[124 117 127 106 130] -> 124

[122 143 121 125 145 137 106] -> 121

[[109 128 135 144 129 115 133]
 [132 144 133 135 103 135 123]
 [131 149 113 121 135 137 150]] -> 113

[135 131 117 142 158 140] -> 131

[156 137 125 139  99] -> 156

[[144 123 124 154 145 108]
 [145 117 110 139 137 113]] -> 117

[[146 141 116 153]
 [115 102 139 116]] -> 153
---
((133, 126, 124, 146), (129, 126, 149, 128)) result: 133
((122, 128, 150, 121, 135), (137, 130, 135, 120, 141), (133, 130, 125, 123, 135)) result: 122
((126, 119, 122, 125, 153, 126, 134), (116, 134, 143, 139, 113, 133, 122), (116, 130, 129, 124, 122, 142, 148)) result: 126
(149, 120, 147, 129, 107) result: 149
(147, 110, 114, 157, 134, 117) result: 147
(126, 152, 149, 143, 127, 134) result: 126
((127, 119, 135, 121, 130, 128, 130), (142, 106, 126, 108, 99, 108, 147), (116, 129, 123, 138, 154, 130, 117)) result: 127
((121, 132, 123, 130, 131, 102, 123), (119, 130, 122, 129, 136, 147, 127)) result: 121
---
[[143 124 125 146]
 [108 124 107 116]
 [102 124 157  98]] gives 146

[[119 113 136 152 147 143 116]
 [126 135 126 118 143 115 156]
 [121 114 128 103 122 149 122]] gives 116

[[127 135 136 146 123]
 [134 127 151 117 107]
 [124 122 128 130 130]] gives 123

[[148 139 104 131 111]
 [129 101 106 120 108]
 [103 116 113 137 138]] gives 111

[[143 131 115 128 123 124 125]
 [111 130 129 129 140 107 133]
 [104 100 153 133 152 105 145]] gives 125

[[127 140 126 116]
 [127 118 120 131]
 [121 109 103 114]] gives 116

[[120 126 107 130 118 131 129]
 [131 119 128 122 126 124 121]
 [134 121 122 128 123 125 121]] gives 129

[[ 99 112 135 107]
 [128 126 131 129]
 [148 138 116 153]] gives 107

[[123 128 134 132 133 122 119]
 [137 128 132 123 134 129 132]
 [154 129 136 116 143 125 136]] gives 119

[[141 123 124 109 113]
 [124 125 104 134 122]
 [134 120 113 118 112]] gives 113
---
133  140  139  133  150  157 -> 139
126  105  141  119  140  129 -> 141
109  130  143  126  126  150 -> 143
132  129  140  138  157  118 -> 140
112  100  139  144  142   99 -> 139
127  129  133  130  102  132 -> 133
120  119  122  106  123  142 -> 122
---
[130 123 128 154 119 107] -> 123

[[148 128 106 120 111]
 [114 137 123 133 152]
 [148 139 143 150 113]] -> 139

[[139 124 126 111]
 [137 146 155 155]] -> 146

[[118 106 141 139 139]
 [128 130 127 125 128]
 [137 144 115 120 119]] -> 144

[134 129 140 122 132 152] -> 129

[[107 111 145 111 130 130 103]
 [151 149 137 150 141 143 156]] -> 149
---
[144 131 151 152 149 147 154] out 149

[125 130 150 156 115] out 130

[128 151 133 121 122 138 122] out 128

[105 105 150 116 135] out 116

[116 127 150 125 143] out 127

[[138 131 121 140  98]
 [124 124 125 129 126]
 [134 127 117 146  99]] out 126

[121 125 128 154 119 108 131] out 125

[106 123 114 113 133 129 110] out 114

[104 124 133 132 131] out 131
---
143,157,155,105 ⇒ 143

131,116,143,114,129,143
121,112,127,134,130,105
⇒ 131

101,138,140,121,103,112 ⇒ 101

131,130,107,149 ⇒ 131

146,100,142,105 ⇒ 146

98,156,105,109,112,113,140 ⇒ 98

126,121,134,127,104 ⇒ 126
---
[[122 133 128 131]
 [121 140 128 144]
 [111 128 151  98]] | 122, 98

[[115 135 134 122 151 145]
 [106 127 125 124 139 135]] | 115, 135

[128 151 136 140] | 128, 140

[147 106 133 109 135] | 147, 135

[[110 114 125 126 129 127]
 [102 109 127 127 128 127]
 [106 115 126 129 127 127]] | 110, 127

[136 134 116 147 154] | 136, 154

[152 155 105 126 148 102] | 152, 102

[[143 114 124 137 152 127]
 [136 128 120 147 152 131]] | 143, 131
---
[[142, 150, 103, 114],
 [142, 150, 105, 110],
 [155, 154, 146, 114]] => 114

[[124, 130, 107, 132, 108, 110, 132],
 [104, 143, 125, 108, 126, 136, 108],
 [105, 140, 117, 111, 117, 127, 111]] => 111

[[122, 142, 136, 131, 128, 122, 101],
 [130, 126, 134, 127, 126, 128, 129],
 [124, 133, 126, 130, 130, 126, 120]] => 120

[[121, 144, 133, 137, 130, 122, 145],
 [117, 113, 137, 130, 124, 132, 133],
 [111, 141, 132, 124, 106, 115, 147]] => 147

[[131, 147, 147, 154, 144, 132, 130],
 [134, 112, 119, 144, 118, 138, 120],
 [127, 130, 127, 119, 144, 133, 123]] => 123

[[119, 125, 125, 120, 122, 120, 120],
 [126, 122, 128, 122, 123, 124, 140],
 [108, 120, 101, 119, 118, 117, 128]] => 128

[[130, 124, 123, 151, 127, 140, 125],
 [120, 132, 127, 129, 126, 145, 128],
 [141, 128, 113, 121, 133, 123, 128]] => 128

[[123, 119, 120, 147],
 [154, 136, 126, 130],
 [134, 126, 133, 138]] => 138
---
[[124 138 129 113 114 119 134]
 [132 109 112 112 125 136 125]
 [155 123 105 123 123 146 139]] yields 132

[[123 157 124 124 115]
 [103 143 133 122 140]] yields 103

[[130 123 115 142]
 [144 110  99 148]
 [138 118 108 141]] yields 144

[[123 135 150 146 136 117 149]
 [151 138 109 108 143 126 113]] yields 151

[[135 136 136 110 106]
 [138 128 133 118 136]] yields 138

[[111 129 108 120 142]
 [127 133 111 141 148]
 [119 137 151 129 124]] yields 127

[[114 128 120 128 135 133]
 [158 108 119 127 135 136]] yields 158
---
[[135 107 137 120 122]
 [126 141 138 133 105]] Answer: 141

[141 147 154 130 140 136] Answer: 147

[[137 147 136 130 105 137]
 [143 146 100 122 135 146]
 [135 129 135 110 137 133]] Answer: 129

[[156 124 135 146 150 104 123]
 [157 102 101 157 155 123  99]] Answer: 102

[[126 155 113 116 145 140]
 [145 123 115 111 138 107]
 [138 125 126 125 130 124]] Answer: 125

[114 116 135 124 130 125 154] Answer: 116
---
[[136, 111, 128, 137, 141], [132, 138, 142, 103, 111], [138, 125, 112, 114, 107]] ans = 114
[[129, 128, 128, 128, 127, 129], [127, 130, 128, 127, 128, 130], [124, 137, 135, 106, 147, 120]] ans = 147
[[112, 121, 145, 137], [104, 140, 116, 152], [146, 98, 138, 130]] ans = 138
[[143, 108, 123, 124, 126], [157, 132, 106, 139, 131], [133, 120, 135, 124, 117]] ans = 124
[[114, 143, 149, 116, 123], [149, 129, 130, 155, 133], [123, 130, 155, 124, 144]] ans = 124
[[125, 121, 128, 124, 149, 124], [129, 134, 125, 128, 139, 126], [129, 104, 134, 125, 130, 130]] ans = 130
---
[106 154 103 140 117 132] -> 117

[[153 128 142 128 120]
 [121 131 127 128 109]
 [153 109 142 126 127]] -> 128

[145 134 111 101] -> 111

[148 125 143 120  98] -> 120

[[149 130 131 131]
 [127 100 107 135]
 [152 122 135 136]] -> 131

[123 112 151 136] -> 151

[[112 151 154 142]
 [110 145 150 144]
 [106 132 136 140]] -> 154

[[143 116 118 143 115 145]
 [104 137 118 113 132 100]] -> 115
---
[[145 130 123 123 104 129 127]
 [109 130 127 129 149 121 131]]: 109

[[139 126 149 103 122 134]
 [141 127 145  99 118 145]
 [140 137 131  99 111 149]]: 141

[[127 128 128 127 127 129 128]
 [107 128 113 130 114 122 127]
 [128 128 128 128 127 128 127]]: 107

[[138 134 117 124]
 [118 113 135 144]
 [115 135 149 116]]: 118

[[140 115 138 148 116]
 [129 126 127 133 122]
 [137 116 105 138 130]]: 129

[[129 129 135 155 144 138]
 [143 140 136 133 146 134]
 [140 138 137 133 147 135]]: 143

[[145 115 157 105]
 [108 136 156 119]
 [139 130 140 103]]: 108
---
[123, 155, 110, 141, 120, 120]	110
[116, 109, 145, 101, 142, 135, 146]	145
[104, 129, 126, 130, 133]	126
[105, 139, 108, 133, 148]	108
[138, 152, 131, 109, 126, 142, 126]	131
[127, 125, 109, 144, 123, 114, 150]	109
[101, 116, 121, 146]	121
[122, 120, 115, 100]	115
[127, 128, 147, 127, 105, 124]	147
---
[[151, 120, 157, 127, 122, 123, 138],
 [141, 131, 132, 116, 115, 133, 121]]: 122

[116, 117, 115, 149]: 117

[129, 128, 145, 153, 110, 137, 111]: 110

[113, 139, 108, 146, 152, 153, 122]: 152

[109, 110, 131, 126, 103]: 131

[[116, 118, 107, 118, 118, 124, 150],
 [140, 132, 134, 110, 116, 117, 144]]: 118

[[106, 149, 140, 153, 109, 142, 131],
 [123, 149, 117, 155, 115, 137, 137]]: 109

[[144, 131, 148, 137],
 [109, 107, 104, 115]]: 131

[103, 116, 123, 144, 122]: 123
---
[[117 157 135 130 112 125 123]
 [128 144 126 125 122 125 135]
 [133 124 130 136 126 123 132]] value 135

[[130 132 126 142 134 115]
 [125 127 110 129 125 101]
 [121 129 108 138 131 115]] value 101

[[137 127 128 140]
 [146 155 138  99]
 [138 123 132 145]] value 99

[[132 129 131 125]
 [136 128 128 124]
 [128 120 107 129]] value 124

[[135 133 120 121 124 131 125]
 [125 126 137 129 127 138 111]
 [128 147 137 136 153 124 105]] value 111

[[139 126 152 125]
 [130 142 130 123]
 [126 141 130 109]] value 123

[[129 108 149 139 122 146]
 [111 156 123 123 128 119]
 [122 120 133 132 143 146]] value 119
